These are the activations of a small network on made-up records, seen along a few directions, one row for each record.
After each row come some of the record's fields: G, J, W, T, C, V, Z.
Not every record has every field; a missing one is written none.
The largest differences between rows may come from other fields.
(in the rows, 500 means zero)
Strong random noise was added to every row along 2 fixed directions; ignore it. To show where, here is one row again and again, with new noise each time:
523,571,712,309,514,653,460,296,514,412,575,503,514,436,310,518,328,653,486,481,522
591,503,682,376,367,586,716,283,509,412,565,572,408,443,278,550,393,606,636,547,677
455,559,617,373,421,596,506,345,561,477,623,527,508,494,291,555,357,574,472,518,527
513,548,665,353,437,612,547,312,532,439,592,531,483,462,293,542,357,609,520,514,566

810,434,756,454,656,566,720,415,264,267,252,583,339,254,668,404,541,662,790,442,680  {G: g2, J: j1, W: none, T: t3, C: c1, V: v2, Z: z1}
547,574,469,590,520,511,674,401,354,521,491,527,345,485,546,439,619,518,544,534,588  {G: g3, J: j3, W: none, T: none, C: none, V: v3, Z: none}
545,606,407,427,397,443,471,234,391,566,648,424,316,636,256,543,548,612,584,487,560  {G: g3, J: j3, W: none, T: none, C: none, V: v1, Z: z1}
462,454,710,446,499,669,566,526,625,396,460,658,687,381,574,522,334,468,386,511,429  {G: g1, J: j1, W: none, T: t1, C: c2, V: v2, Z: none}
313,626,481,478,604,615,262,484,507,518,604,509,606,543,510,474,432,483,203,439,272  {G: g2, J: j1, W: none, T: t1, C: c1, V: v2, Z: z2}
576,502,528,528,414,516,747,421,442,453,522,567,409,463,437,508,567,510,649,540,642  {G: g1, J: j3, W: none, T: none, C: none, V: v1, Z: z2}
614,335,456,656,377,325,865,675,441,451,354,604,331,453,635,503,643,391,811,554,746  {G: g3, J: j1, W: none, T: t3, C: c1, V: v2, Z: z2}
500,580,423,588,685,492,458,557,352,536,415,450,438,493,671,378,633,470,456,454,455  {G: g2, J: j3, W: none, T: none, C: none, V: v3, Z: z2}
436,536,550,510,401,577,536,458,577,503,575,584,591,477,425,544,427,503,435,533,469  {G: g1, J: j3, W: none, T: none, C: none, V: v3, Z: none}
530,552,501,625,454,546,791,433,400,492,487,609,398,431,548,480,591,468,564,560,614  {G: g1, J: j3, W: none, T: none, C: none, V: v3, Z: none}
599,452,474,550,500,397,614,529,431,507,396,472,405,515,538,433,622,469,655,500,579  {G: g2, J: j3, W: none, T: none, C: none, V: v2, Z: none}
591,483,391,433,409,376,512,348,444,559,585,384,350,611,272,529,569,568,669,515,612  {G: g3, J: j2, W: w2, T: none, C: none, V: v1, Z: none}
455,514,407,685,507,426,630,613,424,545,453,586,429,511,640,426,593,360,492,502,545  {G: g3, J: j1, W: none, T: t3, C: c1, V: v3, Z: none}
365,542,366,642,464,485,548,574,494,577,569,619,501,506,593,549,538,383,385,533,420  {G: g2, J: j1, W: none, T: t3, C: c1, V: v3, Z: z1}
273,566,279,465,393,370,197,549,611,685,684,390,573,739,341,628,476,450,354,482,319  {G: g3, J: j3, W: none, T: none, C: none, V: v2, Z: z1}
278,526,329,604,372,421,470,665,625,635,607,520,586,598,486,593,523,364,396,548,418  {G: g1, J: j3, W: none, T: none, C: none, V: v2, Z: z1}
417,396,507,658,382,419,694,723,609,492,414,614,541,506,649,521,539,310,494,543,524  {G: g2, J: j1, W: none, T: t2, C: c1, V: v2, Z: none}
465,452,549,525,498,548,542,537,584,506,459,521,571,454,551,502,471,466,450,533,510  {G: g1, J: j2, W: w1, T: none, C: none, V: v3, Z: none}
587,506,608,361,490,549,482,327,500,429,561,499,508,500,397,527,395,622,507,498,519  {G: g3, J: j1, W: none, T: t1, C: c2, V: v3, Z: z1}
583,434,597,467,477,546,590,478,539,447,457,520,538,421,498,516,462,541,546,539,561  {G: g1, J: j2, W: w1, T: none, C: none, V: v3, Z: z1}
517,508,428,446,433,428,446,388,506,570,563,428,448,604,338,508,501,555,524,512,512  {G: g3, J: j2, W: w2, T: none, C: none, V: v3, Z: none}
572,475,602,337,607,517,325,447,506,446,433,381,544,495,460,495,428,633,526,441,463  {G: g3, J: j2, W: w2, T: none, C: none, V: v2, Z: z1}
533,654,392,577,539,556,558,327,351,549,559,496,324,522,466,388,646,512,463,523,525  {G: g2, J: j2, W: w2, T: none, C: none, V: v1, Z: none}
358,440,279,676,376,319,656,668,532,610,556,572,423,584,579,574,609,301,536,556,549  {G: g3, J: j1, W: none, T: t3, C: c1, V: v3, Z: z2}
445,547,569,529,725,557,344,607,421,455,404,517,548,401,726,428,489,506,409,425,370  {G: g3, J: j1, W: none, T: t3, C: c1, V: v2, Z: none}
613,485,543,473,682,494,457,485,388,453,381,416,450,463,565,383,601,552,568,453,528  {G: g2, J: j2, W: w2, T: none, C: none, V: v3, Z: z2}
621,432,722,453,358,620,731,431,586,359,476,639,553,384,454,569,351,584,601,559,632  {G: g1, J: j1, W: none, T: t2, C: c2, V: v1, Z: none}
646,490,606,474,704,515,486,529,361,407,327,436,457,408,647,389,579,560,594,428,533  {G: g2, J: j3, W: none, T: none, C: none, V: v3, Z: z2}
387,376,354,560,462,342,462,719,639,583,468,439,557,609,544,524,559,349,488,531,474  {G: g2, J: j2, W: w2, T: none, C: none, V: v2, Z: z2}
289,508,382,609,471,473,405,681,605,577,568,594,621,528,624,575,479,351,326,516,319  {G: g2, J: j1, W: none, T: t3, C: c1, V: v2, Z: z1}
499,434,271,564,187,263,711,477,514,636,597,486,301,717,309,646,621,433,714,587,678  {G: g3, J: j3, W: none, T: none, C: none, V: v2, Z: z1}
530,392,738,433,364,580,686,549,682,396,463,633,651,387,491,599,349,478,522,581,522  {G: g1, J: j1, W: none, T: t1, C: c2, V: v2, Z: none}
437,493,453,583,506,484,599,573,492,498,495,585,500,451,585,532,520,428,510,513,519  {G: g1, J: j1, W: none, T: t3, C: c1, V: v3, Z: none}
664,532,565,594,540,563,797,376,309,405,434,645,299,367,597,444,604,513,655,525,648  {G: g2, J: j1, W: none, T: t3, C: c1, V: v1, Z: none}
584,678,421,549,513,523,537,301,303,548,534,483,308,540,420,415,613,590,532,493,525  {G: g2, J: j3, W: none, T: none, C: none, V: v1, Z: none}
628,406,464,473,342,359,677,456,480,533,484,466,344,578,401,586,553,534,744,532,696  {G: g3, J: j3, W: none, T: none, C: none, V: v2, Z: z1}

Here are new rows. What are their fields?
330,514,396,573,359,473,516,606,626,585,603,558,595,565,470,602,480,394,409,557,433  {G: g1, J: j3, W: none, T: none, C: none, V: v2, Z: z1}
614,510,585,386,401,506,503,315,493,477,557,472,452,539,313,539,430,633,600,489,568  {G: g3, J: j3, W: none, T: none, C: none, V: v1, Z: none}
383,582,437,568,583,561,387,579,455,532,512,560,584,431,601,476,481,461,364,456,390  {G: g1, J: j1, W: none, T: t3, C: c1, V: v3, Z: z1}
672,372,657,426,494,528,572,527,531,403,373,515,537,404,540,513,458,565,646,494,565  {G: g2, J: j2, W: w1, T: none, C: none, V: v2, Z: z1}
475,465,589,517,545,507,513,604,511,435,423,504,524,465,625,485,488,490,476,488,487  {G: g3, J: j1, W: none, T: t2, C: c1, V: v2, Z: z2}
374,499,314,498,489,375,344,569,564,629,583,375,525,661,436,509,531,429,415,502,436  {G: g3, J: j2, W: w2, T: none, C: none, V: v3, Z: z2}
686,514,547,409,448,521,627,257,396,451,512,468,339,511,340,502,516,649,668,525,646  {G: g3, J: j2, W: w2, T: none, C: none, V: v1, Z: z1}
340,559,368,705,528,465,560,637,460,601,523,611,468,499,681,495,579,347,390,527,440  {G: g3, J: j1, W: none, T: t3, C: c1, V: v3, Z: none}
435,412,405,754,356,432,834,712,522,529,419,708,457,438,686,521,609,289,602,595,613  {G: g1, J: j1, W: none, T: t3, C: c1, V: v2, Z: none}
538,370,600,532,463,472,653,654,592,451,375,506,562,432,576,497,486,421,610,520,587  {G: g1, J: j3, W: none, T: none, C: none, V: v2, Z: none}
404,472,325,664,350,362,706,578,501,585,564,606,397,552,544,577,596,355,552,570,575  {G: g3, J: j1, W: none, T: t3, C: c1, V: v3, Z: z1}
327,553,464,609,339,580,547,582,647,565,622,629,650,509,492,560,441,403,330,567,412  {G: g1, J: j3, W: none, T: none, C: none, V: v1, Z: none}
525,453,608,439,575,574,417,544,567,451,437,490,625,408,559,501,407,547,455,480,453  {G: g1, J: j2, W: w1, T: none, C: none, V: v3, Z: z1}
640,349,482,500,368,387,723,498,522,470,420,509,398,509,447,539,564,509,728,566,678  {G: g2, J: j2, W: w2, T: none, C: none, V: v2, Z: z1}
512,635,432,459,514,504,444,324,368,531,601,431,369,561,381,497,543,592,521,469,520  {G: g3, J: j3, W: none, T: none, C: none, V: v1, Z: z1}
600,388,476,505,370,415,695,497,523,487,466,503,432,499,424,543,551,494,684,566,639  {G: g1, J: j2, W: w2, T: none, C: none, V: v2, Z: z1}
570,444,470,488,579,406,537,496,436,493,428,386,393,551,508,414,586,501,597,486,602  {G: g3, J: j2, W: w2, T: none, C: none, V: v3, Z: z2}
403,507,429,577,549,503,389,693,513,524,474,523,606,440,638,477,503,435,436,477,402  {G: g1, J: j1, W: none, T: t3, C: c1, V: v2, Z: z1}
